These are the activations of a small neural network, seen along a few directions. Each row is one input.
In each table, some parts of the input vary, and every possible input appears once, in random order.
A made-up example of a description, with smaller parts first: one of 8 places around a ring, together with either a single point or one of 9 places around a ring or (one of 3 separate values, together with one of 4 places along a line).
Shared parts are said once, and a part with two or three values counts as separate values.
(in the rows, 128 means zero)

Other details of the inputs shift rows strongly along three fixed directions, in all tables alike. That doesn't count.

A family of inputs:
R1: [ 90 123 108 152 130  79 154 138 118 153  59]
R2: [113 150 155 195  31  64 148  72  85 137 109]
R3: [ 93 149 132 199  58  64 109  56  72 149  96]
R4: [132 248 120  82 139 127 106 196  99  32 127]
R5: [191  56 128  83 139 200 132  80 173 207 205]
R6: [113 226 143 102 164 124  69 157 142  25 106]
R7: [129 123 143 171  78 122 110  77 100 134 151]
R8: [133 101 168  90 148 213  69  70  74 134 219]
R9: [164 182 125  52 153 200  93 154 107  93 217]
R10: [125 141 111 154 100  66 167 129 158 148  70]
R11: [128  47 101 145 135 121 156 102 120 221 108]
R12: [134 129 116 172  94  68 165 143 154 130  80]
R13: [175  55  22 126 160 124 183 201 180 216 122]
R14: [144  10  65 155 187 126 176 193 191 192 111]
R15: [179  41 119 119 150 197 110  93 166 193 226]
R16: [110 129 103 120 200 124 140 231 182  71  98]
R17: [147 160 148  71 174 201  54 116 148  81 192]
R18: [ 95 139 160 170  52  76 160  75  51 144  88]
R19: [121 221 153 114 149 125  85 170 146  11 120]
R20: [164 133 168  75 131 203  70  45 110 150 210]
R21: [125 103 167  91 148 212  70  71  78 136 224]
R22: [147 100 189  87 115 217 109  86  89 123 232]
R23: [150 163 104  91 180 109 150 200 220  90  77]
R24: [ 97 213 155 147  75  83 101  79  85  93  80]
R25: [ 89 131 164 189  44  77 160  91  54 132 108]
R26: [104 119 119 149 110  83 179 147 126 140  64]
R27: [ 91 220 156  79 168 137  97 169 119  32  90]
R28: [115 147 154 194  27  69 147  72  84 134 104]
R29: [130  16  54 143 196 128 159 180 190 204  96]
R30: [104 103 152 166  91 133 123  95  69 129 148]
R31: [118 146 112  87 191 120 164 218 192  89  80]
R32: [145  68  92 150 121 110 145  85 155 229 115]
R33: [128 132 117 105 185 122 163 233 187  72  91]
Description of these inputs: one of 3 separate values, together with either a single point or (one of 2 separate values, together with one of 5 places around a ring).
Changing only the choice among 3 separate values turns R22 into R33. The same change can be made to R13. Which row results?
Answer: R4
Change only the choice among 3 separate values in R3. List by row number the other rows that result.
Answer: R6, R17
Change only the place on the ring of 5 in R30. List by row number the other rows that result.
Answer: R22, R26, R27, R29

A family of inputs:
R34: [130 178 153  92 155 154 115 165 131  37 141]
R35: [124 191 157 107 165 128 100 154 139  52 122]
R36: [147  65  76 107 190 151 141 185 187 158 148]
R37: [ 90 147 120 162 108  73 146 145 140 120  58]
R38: [156  64  98 107 196 145 149 188 187 163 143]
R39: [133 165 134 146  62 105 118  63  93 145 151]
R40: [108 193 135  92 157 134  92 152 136  57 122]
R41: [118  94 123 172  86 117 134  79  75 167 154]
R42: [ 91 161 125 151 119  87 145 143 138 111  65]
R43: [141  56 110 144 118 143 120  77 124 202 169]
R44: [141 139 163  90 120 192  89 102  82 116 189]
R45: [109 192 135  81 167 154 105 164 122  57 142]
R46: [112 134 153 142  76 120 141  79  62 131 130]
R47: [131 159 143  88 175 139 107 157 154  90 126]
R48: [129 103 131 156  82 121 120  74  88 176 122]
R49: [111  96 123 156  83 116 132  79  72 176 147]
R50: [103 137 114 153 105  71 164 155 118 110  63]
R51: [129 146 154  89 135 184  84  75  98 120 192]
R52: [149  67  89 145 152 113 162 148 182 158  99]
R53: [109 130 134 176  80 101 116  65  78 142 130]
R54: [127 168 193 101 117 192  74  77  99  80 200]
R55: [149  69  83 154 148 125 157 167 156 170 110]
R56: [110 138 117 161 107  66 148 141 135 107  59]
R57: [153 180 136  80 149 159 115 156 188  91 156]
R58: [107  94 143 160  74 123 143  84  84 177 142]
R59: [108 143 108 170 106  74 145 167 114 115  63]
R60: [155  49 130 117 146 196 133 114 146 182 206]
R61: [186  96  90  96 179 138 151 167 218 176 146]
R62: [ 95 154 128 159 114  82 135 150 144 103  72]
R63: [140 148 139  72 168 162 110 152 162  78 136]
R64: [117 157 114 165 119  85 129 149 131 101  65]
R65: [172 104  75 135 132 111 155 155 191 182 105]
R66: [144  57 129 136 122 147 149  84  99 216 169]
R67: [ 91 150 127 159 112  85 147 168 130 100  81]
R68: [ 99 145 121 158 119  62 156 160 113 121  66]
R69: [157  73  81 100 189 166 150 185 179 169 128]
R70: [170  95  83 127 130 105 171 147 197 171 109]
R71: [140 150 144  94 182 157 115 173 145  79 156]
R72: [115 129 158 167  81  93 118  69  76 149 124]
R73: [122 198 141  93 155 147  97 154 131  64 106]
R74: [113 156 116 158 116  83 125 152 130 105  63]
R75: [110 136 154 159  86  98 128  63  71 158 117]
R76: [147  54 127 102 148 198 139 110 141 196 196]
R77: [142 140 169  83 126 187  99  73 101 112 181]
R78: [130 162 186  94 105 174  93  93  73  72 189]
What is each input in this table made of?
Answer: one of 5 separate values, together with either a single point or (one of 2 separate values, together with one of 4 places along a line)
Changing only the choice among 5 separate values turns R60 into R55. The same change can be made to R58. Which row results?
Answer: R44
Change only the choice among 2 separate values in R43. List by row number the other rows that result.
Answer: R36
Change only the choice among 5 separate values in R51. List by row number the other rows that result.
Answer: R42, R73, R75, R77
List by row number the other rows that have the choice among 5 separate values in common with R47.
Answer: R35, R38, R61, R66, R68, R71, R72, R75
Change only the place on the line of 4 in R46. List by row number the other rows that result.
Answer: R34, R50, R78

A family of inputs:
R79: [130 130 114 172  57  95 153  95  86 164 114]
R80: [144 129 133 103 149 134 154 160 157 120 117]
R81: [131 144 111 102 159 161 112 168 127 101 142]
R82: [ 79 190 117 135 129  84 139 170  97  71  70]
R83: [140  92  75 114 170 103 152 158 180 179  92]
R84: [119 156 154 106 160 159  93 148 124  54 155]
R85: [142  63  92 137 153 115 185 181 210 168  96]
R86: [ 95  86 142 180  83  93 145  94  82 158 108]
R87: [119 123 102 160 140  86 137 142 173 126  74]
R88: [152  84 102 108 187 171 116 171 166 141 172]
R89: [172  74 154 114 112 183 119  73 127 160 216]
R90: [137  54 129 140 120 144 131  74 143 204 145]
R91: [126 132 148  86 176 171 115 156 126  96 147]
R92: [128 201 150 102 147 154  74 127 136  67 153]
R93: [109 179 156 140  63 100 140  91  69 120 128]
R94: [159 144 174 110  90 173  92  72  86 121 218]
R95: [123 129 109 166  76  94 124  76  91 172 104]
R96: [ 98 194 142 131 132  81 126 146 127  82  51]
What is each input in this table made of?
Answer: one of 3 separate values, together with one of 6 places around a ring
Changing only the choice among 3 separate values turns R92 into R88. The same change can be made to R90. Which row results?
Answer: R86
Change only the choice among 3 separate values in R95. List by row number the other rows that result.
Answer: R79, R81
Change only the choice among 3 separate values in R87. List by row number the other rows that result.
Answer: R84, R89

A family of inputs:
R97: [127  48 135 150 116 165 129  83 134 169 163]
R98: [120 108 131 153 168 116 141 174 173 104  89]
R99: [141 127  90 147 153  94 148 156 184 133 129]
R100: [149 159 168  51 144 166 161 137 164 116 154]
R101: [148  95 139 107 151 194 130 147 142 124 180]
R102: [136  96 144 122  94 181 132 100  88 138 191]
R103: [142 121 103 151  86  96 143 130 157 177 109]
R104: [154 120  67 138 153  97 169 184 184 147 135]
R105: [169 144 121  92 149 158  98 132 174 121 141]
R106: [133 132 145 113 123 169 112  99  61 151 180]
R107: [ 96 176 145 118  86 148 106  93  45 110 153]
R108: [141  91 129 114 131 155 122 110  77 184 176]
R109: [115 160 130  70 164 166  99 145 115  87 154]
R110: [141 102 115 139 146 130 166 185 141 128 118]
R111: [181 110 134 119  98 156 115  48  95 167 175]
R112: [182 163 118  76 145 167 110 141 147 111 147]
R113: [114  81 101 153 111  93 148 113  90 191 110]
R114: [134 118  92 144 159  95 134 165 218 139 113]
R115: [108 170 182 116 142 170  88 131 127  45 146]
R116: [102 137 125 127 178 106 109 157 141 114  87]
R117: [ 91 167 169 118  89 141  83  54  41 105 155]
R118: [104 172 115 109 144  99 128 177 100  92  94]
R119: [118  72 120 184 105 114 160 120 127 166 109]
R120: [112 185 163  96 129 169 108 154 114  35 153]
R121: [124  72 131 188 103 103 162 113 112 168 108]
R122: [129 152 186  69 154 159 134 108 185 110 140]
R123: [118  96 117  91 181 167  97 120 152 138 151]
R124: [167 106  91 156  90  92 160  94 110 182 103]
R125: [144 125 141 100 149 188 131 167 134  98 169]
R126: [163 166 123  77 134 163 110 165 171 115 161]
R127: [111 183 123 179  74  60 143 109  98 110 123]
R128: [136  72 133  98 175 178 115 139 178 115 161]
R129: [156  87 139  89 149 177 131 155 127 124 185]
R130: [119 155 135 139 146 110 149 191 136  72  93]
R131: [110  67 107 183  93 104 165 116 127 164 101]
R132: [168 100 130 128 115 150 100  57 139 174 144]
R133: [119 124 133 142 155  99 143 185 149  90  88]
R134: [131 169 182 103 124 155 110 147  79  61 165]
R135: [ 88 178 137 168  96  81 131 119  57 116  85]
R136: [118 193 114 142 113  80 134 165 154  86 112]
R137: [117 220 118 129 113  83 131 181 145  63 113]
R138: [160  90 124 129  95 148 115  81 154 202 168]
R139: [ 60 174 137 171  86  86 107  88  75 105  74]
R140: [117 106 134 145 168 103 136 180 169 100  86]
R141: [147  96 105 169  99  94 127  89 158 188  89]
R142: [183 117 103  92 149 163 117 141 179 152 150]
R143: [123 172 137 172  82  66 114  66 100 110  68]
R144: [122 137 128  93 178 180 101 143 138 116 152]
R145: [135 222 128 121  94  95 116 151 119  73  87]
R146: [107 121 106 150 124 120 141 131 104 160 109]
R147: [107 155 202 134  75 135  95  67  44  76 165]
R148: [ 92 198 134 130 158 102 114 167 113  68  77]
R149: [125 121 123  92 127 164 115 109  82 141 171]
R150: [168 114  79 124 157 111 140 152 195 149  78]
R151: [124 147 144  98 145 105 178 147 195 123  82]
R152: [122 108 150 123 152 167  93  85 106 154 162]
R153: [122 159 146  95 132 100 187 153 180 118  83]
R154: [156 166 143 125  78 131 106  67  87 129 137]
R155: [114  61  91 160 129  89 148 116 116 202  96]
R156: [102 184 153 122  97 151 104 100  46 108 152]
R157: [158  84 139  96 175 172 134 172 153 124 168]
R158: [118 102 122 120 109 168 117  80  81 172 174]
R159: [140  89 164 119 104 161 122  96  85 136 186]
R160: [114  67 113 168 100  99 159 116 123 155 104]
R161: [121  69  93 163 128  90 157 130 104 206 103]
R162: [103 134 146 143 143  95 123 161 144  72  86]
R163: [156 108 105 164  96  87 142  75 120 172  92]
R164: [106 105  90 137 187 125 130 168 179 145  83]
R165: [144  80 111  94 200 162 117 155 155 162 150]
R166: [121  79 105 156  92 103 172 137 110 154 112]
R167: [113 108 126 120 123 167 107  83  96 158 163]
R168: [110 201 136 137 112  87 101 148 173  83  77]
R169: [126 126 112 172 122  85 132 108 157 143 131]
R170: [153 136 116 105 158 148 113 147 190 122 176]
R171: [ 69 171 158 165  90  70  98  82  56 103  81]
R172: [117 108 107 133 137 108 161 178 151 104  95]
Changing only one part turns R152 into R148. The same change can be made to R97. Which row results?
Answer: R131
Changing only one part turns R130 into R121. The same change can be made to R136. Which row results?
Answer: R170
What is each input in this table made of?
Answer: one of 4 places along a line, together with either a single point or one of 6 places along a line or (one of 2 separate values, together with one of 6 places around a ring)
Change only the place on the line of 6 in R170. List by row number the other rows that result.
Answer: R99, R105, R138, R150, R163
Change only the place on the ring of 6 in R125. List by row number the other rows that result.
Answer: R102, R110, R129, R134, R166
Change only the place on the ring of 6 in R162. List by row number the other rows that result.
Answer: R97, R98, R115, R128, R140
